Each row below holds a small network's activations on one input, seen along a few directions.
In each table, some parts of the input vary, and every possible input appears once, in random order.
Descriptions start from the smaller parts, as in this example, which fits no table here: one of 3 separate values, together with either a single point or one of 11 places along a line or (one of 5 places around a ring, together with one of 6 places along a line).
Shared parts are said once, and a part with two or three values counts as separate values.
(in the rows, 128 means zero)

Other details of the inputs shift rows strongly along two fixed directions, in all tables alike. That doesn't count.

Table:
R1: [108  73 143 130 161  82  98 117  81 126 143  56  82]
R2: [117 113  74 132 165  70  82 151  88 118 116 103 162]
R3: [150 172 143 111  97 181 171 132 164 125 116 180 165]
R4: [115 146 125 134 118 128 152 113 147 140 123 151  97]
R5: [112 229 114 138  79 158 174 159 154 106 124 205 190]
R6: [136 153 122 125 106 175 169 121 185 132 117 188 136]
R7: [162 169 128 136 106 176 152 122 180 147 126 183 142]
R8: [147 152 146 129 122 174 138 145 165 111 154 147 157]
R9: [144 105 150 135 119 130 146  78 131 176 118 125  48]
R10: [ 97 174 100 133 125  73 105 172  86  87 123 120 189]
R11: [131  90 102 130 165  81  78 138  82 126 120  88 138]
R12: [131 155 134 121 114 155 144 161 143  96 129 159 188]
R13: [158 154 147 124  98 181 166 124 165 129 117 181 148]
R14: [154 109 172 133 111 147 151  81 132 169 123 129  53]
R15: [101 151 126 131 132  94 116 165  95  94 134 115 164]
R16: [155 109 134 127 118 155 148  96 152 159 111 149 101]
R17: [ 68 208  64 134 126  71 116 191 113  69 124 150 217]
R18: [148 145 141 130 124 157 125 146 150 120 142 144 158]
R19: [ 93 127 122 129 142  81 100 155  89  89 147  83 150]
R20: [101  72 140 133 155  90  94 116  78 129 145  55  83]
R21: [159 120 162 124 116 190 154 118 168 128 152 150 116]
R22: [149 111 153 134 103 140 150  72 143 176 121 132  50]
R23: [127  77 117 113 150 121 124  91 135 162 111 105  77]
R24: [116 103 131 137 124 129 136  86 134 167 124 122  53]
R25: [114  74 141 129 146  76  89 114  78 135 135  61  83]
R26: [124 137 159 133 104 152 145 124 128 131 140 136 112]
R27: [117 160  85 130 134 127 128 155 149 108 125 165 174]
R28: [138 100 156 108 132 159 142 116 141 129 138 112 114]
R29: [112 144  98 126 149 100  94 187 100  80 137 121 209]
R30: [138  98 148 109 133 142 130 120 126 134 126 110 122]
R31: [164  92 141 134 130 168 138  71 182 187 128 141  49]
R32: [123 167 137 136 100 140 146 134 123 126 125 152 138]
R33: [121  95  99 115 156  89 104 120  99 142 106  92 126]
R34: [128 139  97 135 154  91  83 162 102 110 124 110 180]
R35: [121  56 129 121 168  98  92 126  93 119 134  62 111]
Description of these inputs: one of 5 places along a line, together with either one of 3 separate values or one of 4 places along a line.
- Changing only the place on the line of 5 turns R35 into R13. The same change can be made to R28. Which row results? => R3
- Which other rows agree with R30 in the place on the line of 5? List them by row number. => R12, R15, R18, R25, R26, R29
- Start at R33 and move only the place on the line of 4, one step at a time. The first step leads to R16. Which rows follow, in order? => R2, R7
- Change only the choice among 3 separate values in R10. List by row number the other rows that result. => R14, R32

Table:
R36: [ 60 115  69 127 165  63 103 144 108 105 126  94 129]
R37: [193 181 167 114  67 238 205 102 211 158 110 227 141]
R38: [160 191 121 133 105 173 149 149 180 120 130 194 183]
R39: [132 201 143 143  74 177 181 122 171 137 129 203 127]
R40: [124 196 147 125  96 159 156 182 135  71 142 171 213]
R41: [177  68 146 133 137 152 116  77 139 187 120 118  62]
R42: [125  93 134 144 136  94 112  83 112 171 129  92  40]
R43: [105 114 123 134 154  84  81 167  71  92 146  77 165]
R44: [109 180 126 133 128 115 113 189 115  67 155 127 209]
R45: [116 116 143 115 138 102 110 150  82 102 131  85 155]
R46: [ 76 163  80 127 137  47 103 164  66 100 105 105 176]
R47: [146  80 161 136 112 132 147  55 126 191 115 118  13]
R48: [135  56 107 115 171 133 113  97 153 154 123 103  85]
R49: [177  59 144 127 139 140 118  77 128 182 108 113  65]
R50: [ 85 107 112 114 160 112 112 162 122  81 152  92 157]
- Describe the family of inputs behind these rows. => one of 3 separate values, together with either a single point or one of 4 places along a line
- Changing only the choice among 3 separate values turns R49 into R40. The same change can be made to R37. Which row results? => R45
- Change only the choice among 3 separate values in R48. List by row number the other rows that result. => R36, R50
- Start at R46 and move only the place on the line of 4, one step at a time. The first step leads to R47. Which rows follow, in order? => R39, R42
